Each row below holds a small network's activations on one input, seen along a few directions.
Each table varies a few parts of the input and shows all the possible inputs, shuffled.
Descriptions start from the smaller parts, as in this example, which fits no table here: one of 4 places along a line, together with either a single point or one of 11 places along a line or (one of 3 separate values, together with one of 8 places around a ring).
Shared parts are said once, and a part with two or three values counts as separate values.
In the rows, 128 means zero.

Other details of the inputs shift rows strongly along two fixed directions, in all tables alike. That doesn't count.

Table:
r1: [172  79 111  94  97  92 150 119 156 133 109]
r2: [123 126 107 132 141  98 135 127 130 163 115]
r3: [128 194 147  99 178 109 122 134 147 131 140]
r4: [174 160 151  54 128 110 121 118 135 115 123]
r5: [ 92  92 116 196 125 177  74 156  89 106 177]
r6: [141 159 146  60 127 103 112 156 147 149 132]
r7: [157 108 113 133 111  72 171 109 140 158 107]
r8: [125 173 153  68 142 141 103 146 127 130 150]
r9: [163 135  91 147 112 107 181 133 174 148  81]
r10: [152 137 144 159 126 145  58 139  86  81 158]
r11: [101  58 105 129  88 128 172  99 133 149 116]
r12: [148 197 150  91 121 155 121 142 156 105  99]
r13: [ 86  72 104 152 141 158 155 113 115 136 125]
r14: [ 90  51  82 129 116 128 176 117 180 133 128]
r15: [156 199 145 131 120 133  97 161 142 106 102]
r16: [112 105 114  79 124 110 154 118 152 159 102]
r17: [105  77 103 136 140 155 171 127 127 141 145]
r18: [130 131 122 140 116  94 142 115 115 158 122]
r19: [113  67 123 146  95 147 145 103 122 115 129]
r20: [124 206 159 141 165 156  51 159  82 112 181]
r21: [118 107 135 111  90 107 128 122 127 145 116]
r22: [100  52  95 130 103 118 144 126 148 154 106]
r23: [122 182 146  69 170 107 144 135 157 128 130]
r24: [104 125 124 205 129 227 122 133 109  73 132]
r25: [131  88 119 207 144 188 105 106  79  86 168]
r26: [151 123 111 117  90 126 157 143 183 130  78]
r27: [106 213 176 136 185 170  50 136  72 109 157]
r28: [105 102 141 216 134 185 103 106  72  93 163]
r29: [142 184 159  96 144  98 140 113 113 158 119]
r30: [125 115 127 131 100  91 130 127 119 150 116]
r31: [143 157 123 168 137 165 146 130 140 115 107]
r32: [135 168 140  85 139  79 103 148 133 155 107]
r33: [157  74  90 177 119 121 141 111 118 122 138]
r34: [125 180 142 101 148  91  92 158 151 122 137]
r35: [ 75 100 140 190 126 197 110 109  64  98 161]
r36: [172 174 158  76 154 123 128 119 113 108 132]
r37: [154  95 120 123  95  68 158 122 144 150 101]
r38: [112  78  96 166 144 150 162 124 125 151 150]
r39: [113 171 152  91 140 118  82 153 152 110 143]
r40: [135 117 142 116 127 122 165 106 120 127 119]
r41: [147  98 135  98  89  87 148 119 149 141 103]
r42: [111 150 118 151 154 118 108 140 138 121 152]
Each input here is: one of 6 places around a ring, together with either a single point or one of 6 places along a line.
Changing only the place on the ring of 6 turns r12 into r15. The same change can be made to r4. Which row results?
> r10
Changing only the place on the ring of 6 turns r11 into r18. The same change can be made to r14. Which row results?
> r42
Start at r27 and move only the place on the ring of 6, one step at a time. The first step leads to r2. Which rows follow, in order?
> r32, r22, r16, r13
Change only the place on the line of 6 in r38. List by row number the other rows that result.
> r3, r25, r27, r28, r29

Table:
r43: [109 165 140  68 147 122 151 122 174 132 119]
r44: [116  62  97  73 116  99 167 132 151 168 132]
r45: [ 93  71  80 139 101 138 215 125 183 144  85]
r46: [134 136 150 177 105 185  54 145 109  53 171]
r47: [188 204 143 127 146 146 100 135 117 113 129]
r48: [172 194 140 107 148 119 161 141 144 150  86]
r49: [ 88 139 149 119 112 162  49 141  71 113 158]
r50: [126 167 138  95 167 117 170  99 146 143 125]
r51: [116 128 137  57 162 112 140 135 154 131 129]
r52: [180 153 153  97 115  64 142 111 120 125  96]
r53: [150  46  59 157  87 143 178 131 179 131  97]
r54: [ 89  81 140 177  85 167  65 120  89 100 141]
r55: [ 90  90 124 174 173 185 111 108  84 100 178]
r56: [132  24  93 150  64 101 164 109 158 121 101]
r57: [134 176 117 134 166  56 115 149 141 170 135]
r58: [137 170 170  88 164 122 103 131  88 145 174]
r59: [115  71 132 191 100 139 113  94  82 129 132]
r60: [154 174 131  88 126 128 146 157 177 145  79]
r61: [201 171 148 102 124  81 147 126 136 117 117]
r62: [123 219 159 120 160 150 134 130 113 119 119]
r63: [ 76  49  59 199 120 106 126 153 163 152 138]
r64: [ 94 126 154 174 128 174  66 121  37 114 174]
Describe the family of inputs behind these rows.
> one of 2 separate values, together with either a single point or one of 10 places around a ring
Changing only the choice among 2 separate values turns r55 into r51. The same change can be made to r47. Which row results?
> r53
Change only the choice among 2 separate values in r59. List by row number the other rows that result.
> r54
